Each row below holds a small network's activations on one input, seen along a few directions.
In each table, some parts of the input vary, and every possible input appears once, in random order.
Descriptions start from the smaller parts, as in this example, which fits no table here: one of 3 separate values, together with either a single point or one of 9 places along a line or (one of 4 places along a line, together with one of 5 places around a ring).
Shared parts are said once, and a part with two or three values counts as separate values.
In the rows, 128 means zero.

Table:
R1: [ 83  66 172 186 162  24 128  91 156 180 192 104 186 138 165 127]
R2: [102  97 129  85 120 184 109 160  72 143 102  68 138 178 151 119]
R3: [176 132 148  78 147 133 178 126  98 114 107 101  72 191 113 101]
R4: [136 111 111 149 141 111 129 137 166 148  61 179 122  73 103 138]
R5: [ 96  42 169 169 159  19 141  51 156 196 163 100 130  86 114  81]
R6: [ 94 124 143 142 106 184 111 150 106 183  57 130 142 142 177 167]
R7: [139 151 100 153 102 122  99 151 191 113 157 145 172 103 138 175]
R8: [106 103 104 112 132 179  95 129  65 110 147  76 145 163 123 136]
R9: [171 137 121 101 154 135 169  91  97  88 155 109  79 175  86 120]
R10: [122 137 123 170 130 130 121 160 177 142  87 178 187 121 140 166]
R11: [107 117 152 168 114 161 147 168 157 146  79 158 140 153 169 144]
R12: [128  94 137 155 126 142 159 145 142 152  54 155  77 106 138 112]
R13: [183 188 133 103 127 109 138  99 175 115 150 155 105  85  98 188]
R14: [103 125 156 123 119 169 151 174 151 124  83 131 134 171 180  95]
R15: [129 107 135 113 131 148 169 149 132 133  59 128  75 124 153  61]
R16: [107 141  94 121 109 160  56 129  72 101 178 114 165 136 115 124]
R17: [172 178 159 125 160 109 153 114 158 142  78 179 113 103 100 181]
R18: [150 125  84 126 116 109 109 127 182 121 136 151 108  55 101 148]
R19: [144  79  88 122 150 145 153 122  92  93 150 103  90 126  94  82]
R20: [129 156  94 132  88 144  62 125 136 135 128 117 178  90 148 196]
R21: [161 172 173  92 148 138 182 128 130 129  69 130  61 168 146 103]
R22: [120  87 141 107 123 161 148 175 114 107 122  98 141 187 145  97]
R23: [135 105 221 144 170  25 165  33 144 200 185 104 125 118 105 127]
R24: [ 73  66 168 153 144  41  95  61  99 200 165  85 192 128 184 155]
R25: [111 143 115 146 118 154  84 139 123 175  63 150 189 107 152 189]
R26: [124 157  76 127 109 101 117 135 145  92 170 149 107  67  92 105]
R27: [164 178 111 102 136 122 137  91 108  84 192 148  98 142  78 109]
R28: [123  95 115 134 137 158 133 145 108  79 168 103 146 171 118 115]
R29: [140 120  74 128 135 129 113 123 104  90 185 142 106 101  85  71]
R30: [155 217 121 101 113  99 146 104 142  88 181 154 104 100  87 143]
R31: [ 87 133 146  99 113 192 112 159 104 163  64 102 131 162 187 120]
R32: [147  70 116  96 137 145 166 152  95 119 101  97  86 141 123  63]
R33: [162 161 181 134 143 136 179 124 135 149  68 157  65 142 133 156]
R34: [120 136 103 142 119 140  92 147 118  77 203 142 161 145 110 103]
R35: [100 180  94 126  79 134  62 135 105 100 161 119 173 100 132 155]
R36: [110 177  99 147  94 114 100 159 157  80 190 146 166 112 125 134]
Changing only one part turns R16 into R29. The same change can be made to R24. Which row results? -> R5
What do these inputs look like to the network? -> one of 4 places along a line, together with either a single point or one of 8 places around a ring

Table:
R37: [148 158 102 125 122 198 134 193 131  70  91 159 136 172 128 140]
R38: [ 99 141  70  97  97 213  77 176  74 112  85 113 149 135 149 124]
R39: [127 185 128 130 114  83  95  77 127 111 222 126 169 112 105 186]
R40: [129 108 157 148 140 175 172 171 131 140  56 146 128 188 162 130]
R41: [123 136 107 139 126  90  96  92 125  94 245 118 157 131  99 119]
R42: [119 136 172 116 134 162 177 156 130 146  66 136  86 168 156  92]
R43: [144 184 123  93 108 184 142 178 126  80 103 151  94 149 120  99]
R44: [129 147  92  99  97 211 109 196 131  91  90 120 140 149 151 144]
R45: [112  83 167 146 156  60 128  79 125 156 194  93 166 144 135 106]
R46: [154  83 149 105 169 155 172 107  93 144  75 108  71 154 110 115]
R47: [116 109  82 161 125  77 108 121 148  90 221 135 138  83  93 102]
R48: [114  85 138 171 139  46 126  90 181 181 126 147 150  63 121 131]
R49: [141 182 111 148 118  82  84  90 158 128 185 166 161  59 104 190]
R50: [122 128 163 157 145  47 109  78 164 195 134 145 160  87 137 180]
R51: [112 135 184 143 145  52 120  67 132 176 170  97 170 133 138 174]
R52: [145 126 160  96 147 139 189 121 119 139  71 115  53 156 147  88]
R53: [182 136  91  85 138 176 142 133  83  92 118 123  77 138  71 122]
R54: [ 82  87 136 128 110 189 101 157  71 168  49  99 132 152 182 116]
R55: [112  96 150 125 111 186 140 177 128 156  56 109 127 167 185 135]
R56: [174 176 109  75 112 160 158 146 109  79 112 130  59 139 109  95]
R57: [131 141  83 170 115  81  97 106 178 115 177 163 146  38  88 140]
R58: [101  54 143 159 150  46 141 105 150 153 170 118 147 100 126  89]
What do these inputs look like to the network? -> one of 2 separate values, together with either one of 5 places around a ring or one of 6 places along a line
Changing only the choice among 2 separate values turns R45 into R41. The same change can be made to R54. Which row results? -> R38
A walk changes only the place on the line of 6. It starts at R46 and steps to R52. List the rest of the walk in order. -> R42, R40, R55, R54
Which other rows does R44 become when the place on the line of 6 takes its other values? List them by row number. -> R37, R38, R43, R53, R56
Which other rows does R51 become when the choice among 2 separate values takes its other values? List them by row number. -> R39

Table:
R59: [171 172 114  98 126 154 142 128 123  88 141 136  93 132  93 144]
R60: [141 141  87 136 107 158 116 161 155 110  99 161 121  89 111 144]
R61: [119  70 126 141 141 125 137 128 138 164  84 126 111 100 138 106]
R62: [149 102 153 107 153 119 160  97 105 144 120 101  85 147 116 104]
R63: [128 136 141 147 128 130 143 138 158 154  70 169 110  98 137 134]
R64: [109 121 137 179 138  29 112  86 177 125 241 134 182 100 113 131]
R65: [105  93 125 127 132 150 102 121  78 149 119  93 153 151 143 145]
R66: [148 140 112 139 125 139 129 151 163 132  75 170 127  98 122 153]
R67: [111 162 102 108  97 169  85 143  99 111 133 112 148 135 148 145]
R68: [125 139  76 126 100 153 106 158 136 108 109 148 113  86 124 111]
R69: [113  74 151 141 141 123 153 137 132 136 131 109 131 164 149  85]
R70: [115 161 166 130 122 145 120 125 119 161  90 133 145 151 161 169]
R71: [120 107 144 135 130 115 150 137 159 163  70 139 106  98 149 118]
R72: [138 144 138 140 133 137 147 163 161 103 127 154 147 163 137 135]
R73: [156 169 165 113 144 125 167 106 125 136 107 143  83 143 116 133]
R74: [101 124 109 109 114 160  84 133  79 129 133  97 154 138 136 127]
R75: [150 100 126 110 152 130 149 103  87 119 134 104  90 147  99 110]
R76: [105  93 152 122 133 140 112 116  98 173 107  91 145 154 160 139]
R77: [117 143 102 126 107 151 123 169 132  77 162 131 133 148 138  93]
R78: [132 145 113 135 115 157 133 173 152  79 153 144 140 152 125 126]
R79: [109 105 109 127 124 143 125 157 113  94 160 115 140 150 125  74]
R80: [128 165 113 118 104 175  96 146 117 113 123 124 157 138 137 177]
R81: [105 137 138 158 123  47  73  66 134 165 216 118 201  87 126 186]
R82: [107 131 169 115 123 129 126 126 120 171  91 103 141 152 171 152]
R83: [119 113 113 177 130  31  92  78 177 151 187 153 160  32  98 149]
R84: [119 140 165 150 132 127 159 149 155 127 118 153 130 163 150 116]
R85: [121  70  97 146 137 135 127 135 119 142  95 128 118 100 121 111]
R86: [117 101  81 128 119 145 108 147 117 124 108 132 120  89 113  93]
R87: [146 147 134 135 148  28 123  40 148 132 228 130 135  82  76 148]
R88: [134 165 138 122 121 156 109 137 125 137  97 134 163 149 148 187]
R89: [176 172 137 102 145 136 155 118 131 112 115 144  99 142 103 152]
R90: [145 131 110  90 134 140 131 115  84 101 148 109  92 133  94  92]
R91: [154 170 103  88 117 149 130 125 103  84 150 124  85 129 106 110]
R92: [114 111 168 136 130 112 167 148 153 137 116 122 127 161 162  99]
R93: [113  74 124 144 140 133 143 144 114 112 145 111 138 163 132  91]
R94: [150 140 169 101 142 109 173 106 125 145 105 113  81 142 128 117]
Changing only one part turns R74 into R86. The same change can be made to R76. Which row results? -> R61
What do these inputs look like to the network? -> one of 4 separate values, together with either a single point or one of 8 places around a ring
Which other rows does R71 become when the choice among 4 separate values takes its other values? List them by row number. -> R82, R92, R94
Which other rows agree with R75 in the choice among 4 separate values? List them by row number. -> R59, R62, R73, R87, R89, R90, R91, R94
Which other rows does R78 become when the choice among 4 separate values takes its other values? List them by row number. -> R59, R60, R80
